[-20.6  10.4 -29.8   0.7  13.3  -3.5   6.7  10.0 -22.8 -22.8  -1.9  -3.0
 -41.1 -21.6   9.5]  j44
[-37.1  -4.8   8.7  28.3 -15.0   0.7   2.7  72.4  -9.9  42.3 -27.7  50.6
  26.6 -39.5 -28.6]  j973
[ -1.7  11.3 -23.3  -9.1  12.3  -1.0   4.1 -20.7 -10.8 -31.5   7.9 -18.6
 -34.9   2.9  16.2]  j4
[-27.8  32.7 -18.6   2.5  -6.7  11.6  15.8  -8.7  -4.9 -29.1  -2.1   3.0
  -6.0  15.1   7.5]  j654
[-27.9 -11.3 -29.1  11.3  20.0 -14.7  -1.6  54.5 -38.0   5.0 -13.4  15.0
 -50.2 -64.1  -3.3]  j531
[ 53.9  -1.9  -2.8 -34.9  17.9  -3.3  -7.8 -88.3  16.0 -42.1  34.0 -61.5
 -25.4  46.7  32.4]  j381
[-22.8 -22.6   8.5  23.8  -3.2  -8.5  -6.1  76.1 -15.5  48.8 -24.4  42.6
  11.4 -54.7 -28.0]  j482
[-25.9   9.3 -31.7   4.5  12.9  -4.6   6.8  19.9 -27.6 -19.9  -5.7   2.1
 -42.9 -29.8   6.8]  j762
[ -1.6   4.7  21.3   6.4 -18.8   8.9   2.3   2.5  16.8  16.5  -5.1  14.7
  41.5  19.4 -11.2]  j77
[ 34.6 -16.6  34.0  -6.9 -10.1   1.7 -10.3 -22.7  28.1  22.8   7.8  -7.1
  39.7  27.1  -6.2]  j435
[-47.8  24.6  -3.5  22.5 -21.2  13.6  15.3  40.4  -5.0   9.5 -21.2  39.2
  26.0  -6.7 -16.3]  j588
tags:
[24.6] -> j871
[-34.8] -> j314
[-2.0] -> j796
[-4.7] -> j364
[11.3] -> j582
[-4.8] -> j85
[-1.9] -> j592
[-34.9] -> j690
[24.7] -> j600
join j381 1: 
j592
find: [ -1.6   4.7  21.3   6.4 -18.8   8.9   2.3   2.5  16.8  16.5  -5.1  14.7
  41.5  19.4 -11.2]
j77
find: [ -1.7  11.3 -23.3  -9.1  12.3  -1.0   4.1 -20.7 -10.8 -31.5   7.9 -18.6
 -34.9   2.9  16.2]
j4
find: [-27.8  32.7 -18.6   2.5  -6.7  11.6  15.8  -8.7  -4.9 -29.1  -2.1   3.0
  -6.0  15.1   7.5]
j654

[-25.8  71.7 -21.2  57.0] -> j845
[ 61.8 -33.5 -77.6  95.9] -> j697
[-28.3  74.9 -22.1  50.3] -> j727
[ 77.5 -48.4 -14.8 -83.8] -> j899
[-28.4  75.7 -16.1  41.4] -> j687
[ 66.5 -25.8 -27.4 -58.3] -> j75
Table of tags by key:
[-33.4] -> j305
[74.9] -> j761
[-21.2] -> j928
[-48.4] -> j469
[71.8] -> j952
[-33.5] -> j747
[71.7] -> j457
join j845 1: 
j457
find: [ 66.5 -25.8 -27.4 -58.3]
j75
find: [ 61.8 -33.5 -77.6  95.9]
j697
find: [-25.8  71.7 -21.2  57.0]
j845
find: [-28.3  74.9 -22.1  50.3]
j727

[-21.1  26.0  24.0  22.4  -9.6   1.0  17.8 -44.5  21.0 -45.1]  j927
[ 11.3  50.3 -64.5 -36.7  28.2  -7.4 -22.2  74.4  25.3 -28.8]  j585
[ 35.4   2.9  -1.5  17.4  39.8 -49.3 -39.1  38.7  17.2  -7.3]  j945
key -> tag
[39.8] -> j14
[21.0] -> j558
[-9.6] -> j88
join j927 4: 
j88
find: [ 35.4   2.9  -1.5  17.4  39.8 -49.3 -39.1  38.7  17.2  -7.3]
j945
find: [-21.1  26.0  24.0  22.4  -9.6   1.0  17.8 -44.5  21.0 -45.1]
j927
find: [ 11.3  50.3 -64.5 -36.7  28.2  -7.4 -22.2  74.4  25.3 -28.8]
j585

